These are the activations of a small neural network, seen along a few directions. Each row is one input.
In each table, some parts of the input vary, and every possible input appears once, in random order.
A made-up example of a description, with smaller parts first: line(6) and (point or ring(9) or (values(3) and ring(5))).
Shared parts are said once, and a part with two or three values counts as separate values.

Other details of the inputs shift rows strongly along two fixed directions, in all tables alike. That doesn't count.

Rows:
row 1: 4  28  -31  51  -14  20  38  -39  20  0  1  -10  25
row 2: -5  -13  28  -55  14  1  -38  73  -15  2  7  21  -41
row 3: -9  -22  29  -67  4  -6  -32  73  -19  10  14  9  -43
row 4: 19  -4  -5  19  -11  -3  5  -37  -2  -8  3  -9  13
row 5: -9  -17  33  -70  7  1  -28  69  -20  10  12  2  -43
row 6: 8  -5  17  4  -13  -5  -8  5  -12  -9  13  14  -13
row 7: -23  36  -28  3  26  -22  -3  -52  14  17  -2  -11  68
row 8: 21  -25  -11  89  -49  16  31  -24  5  -42  2  -1  -16
row 9: -8  22  12  -16  22  2  -7  0  -2  8  0  3  8
row 10: -13  25  -21  -19  30  -14  -12  -20  15  34  -15  10  38
row 11: -5  15  -16  -14  21  -9  1  -33  8  21  -6  -19  40
row 12: 1  11  9  2  1  0  -4  -14  -7  -11  8  -5  7
row 13: -15  -8  -29  37  -7  -3  24  -13  23  -2  -8  -8  13
row 14: -49  -5  -34  -49  37  -22  3  50  25  43  -16  -5  14
row 15: -27  43  -25  -16  43  -13  -9  -35  18  27  -9  -7  62
row 16: 11  -8  22  -8  -8  1  -18  27  -11  -9  9  23  -31
row 17: -21  2  -16  -52  32  0  0  35  16  33  -33  -15  31
row 18: 31  -20  24  33  -45  2  5  -17  -17  -30  19  7  -31
row 19: 31  5  19  55  -36  11  23  -65  -13  -37  11  -14  -3
row 20: 9  8  26  6  -6  6  3  -8  -15  -15  10  -1  -11
row 21: 13  -40  9  44  -41  15  6  39  -9  -36  7  4  -47
row 22: 18  26  -4  37  3  10  15  -62  2  -10  -11  -3  22
row 23: 15  -35  -7  52  -38  9  30  8  2  -37  2  0  -42
row 24: -14  28  -18  -24  36  -5  -12  -18  11  27  -16  -2  37
row 25: 17  -25  20  -20  -13  -2  -9  28  -15  3  9  10  -33
row 26: -4  13  0  -16  18  -4  6  -22  2  22  -4  -15  27
row 27: 1  6  -3  -22  17  -1  -20  6  1  10  -9  11  1
row 28: 3  -41  3  18  -28  14  10  50  -4  -23  4  11  -51
Each input here is: values(2) or line(6) or (line(4) and line(5)).
Question: Change only the line(4) part in row 19. List by row number the other rows that result.
Answer: row 3, row 5, row 18
Question: Change only the line(5) part in row 3. List by row number the other rows that result.
Answer: row 2, row 4, row 7, row 27
Question: Start at row 20 and move only the line(4) part, one step at a time. The first step leads to row 12. Which rows follow, in order?
Answer: row 7, row 6

Rows:
row 29: -35  -23  19  -63  8  -27  -25  77  -5  27  12  8  -26
row 30: 16  20  17  10  3  6  13  -33  0  -11  6  -3  13
row 31: 32  -19  21  7  -20  5  -4  -21  -26  -26  7  -10  -18
row 32: 9  -29  4  24  -27  -18  -9  -15  -3  -12  11  4  -12
row 33: -1  8  -4  -9  12  15  22  0  8  34  -23  -1  7
row 34: 9  -6  -8  36  -15  19  20  -3  8  -18  -24  -14  23
row 35: -36  5  -14  -25  17  -25  -11  36  6  24  9  21  9
row 36: 9  28  -2  -12  26  -7  -8  -31  5  17  -7  -2  33
row 37: -21  9  -35  8  18  -25  -14  -17  15  23  2  18  39
row 38: 15  12  23  28  -22  24  -3  -7  -10  -34  13  11  -29
row 39: 34  -23  1  20  -37  21  21  3  -1  -42  -9  1  -46
row 40: -2  -29  8  -40  -11  15  -4  79  -10  11  20  -10  -52
row 41: -34  12  -33  9  40  -6  14  -8  24  12  -19  -12  23
row 42: -7  37  -15  1  22  1  -22  -29  8  13  -5  7  33
row 43: 11  -3  18  6  -13  1  12  -32  -18  -19  7  -19  2
Question: What do these inputs look like to the network?
Answer: values(5) or (values(2) and ring(5))
Question: Change only the ring(5) part in row 30. List by row number the other rows that result.
Answer: row 29, row 35, row 38, row 43

Rows:
row 44: 38  -13  29  53  -49  23  10  -13  -17  -49  15  5  -42
row 45: 32  -36  15  45  -41  19  22  20  -6  -34  7  2  -52
row 46: -10  6  4  -49  22  -3  -13  27  1  31  -9  5  -6
row 47: -21  -20  -7  -30  3  2  0  53  4  0  -3  -1  -21
row 48: 1  1  6  -35  11  4  -16  33  -7  15  -5  7  -9
row 49: -18  35  -28  6  33  -4  1  -44  20  16  -14  -11  62
row 50: -18  -12  -13  -11  10  1  6  28  6  25  -9  -2  4
row 51: 10  5  -3  6  -4  -3  8  -35  5  5  -2  -2  15
row 52: 8  10  -6  9  9  6  1  -21  3  -5  -11  -4  14
row 53: 2  2  9  -18  1  7  -13  25  -7  3  1  7  -7
row 54: -1  16  0  9  0  1  10  -17  -2  2  5  0  6
row 55: -5  -21  -5  16  -20  6  9  13  0  -9  0  -10  -15
row 56: -22  17  -12  -9  22  -20  4  -27  5  17  4  -10  34
row 57: -44  12  -29  -59  46  -20  -30  47  16  52  2  17  11
row 58: 26  -36  33  -14  -22  6  -15  39  -27  -26  8  8  -56
row 59: 0  -10  29  -22  1  13  -16  50  -13  -11  6  8  -41
row 60: 38  -35  14  54  -54  20  28  14  -8  -55  4  3  -57
row 61: 8  -8  8  3  -7  -3  -7  -4  -9  -13  5  -3  -2
row 62: -4  5  2  9  -3  -10  -2  -18  -2  -6  6  -8  12
row 63: -13  20  -16  -12  17  -10  -7  -19  10  22  -2  -5  46
row 64: 13  -13  26  -1  -20  5  2  18  -16  -13  18  9  -35
row 65: 9  27  -22  44  8  1  22  -84  18  -4  -16  -15  44
row 66: -26  19  -5  -36  23  -14  -14  11  9  34  3  -2  30
row 67: 7  22  -7  48  -3  5  24  -60  5  -18  1  -8  21
row 68: -32  -19  8  -57  25  -18  -35  83  2  26  -7  32  -23
row 69: -1  12  -16  11  10  -16  9  -58  10  7  -8  -14  37
row 70: 23  9  -11  41  -18  0  14  -60  3  -13  -1  -6  29
Question: What do these inputs look like to the network?
Answer: values(2) or ring(5) or (line(4) and line(5))
Question: Change only the line(4) part in row 64. List by row number the other rows that result.
Answer: row 54, row 56, row 67
Question: Which other rows belong to the same alternative as row 50? List them by row number.
Answer: row 45, row 47, row 55, row 60
Question: Start at row 69 and move only the line(4) part, one step at a time. The first step leads to row 51. Which rows follow, in order?
Answer: row 46, row 65
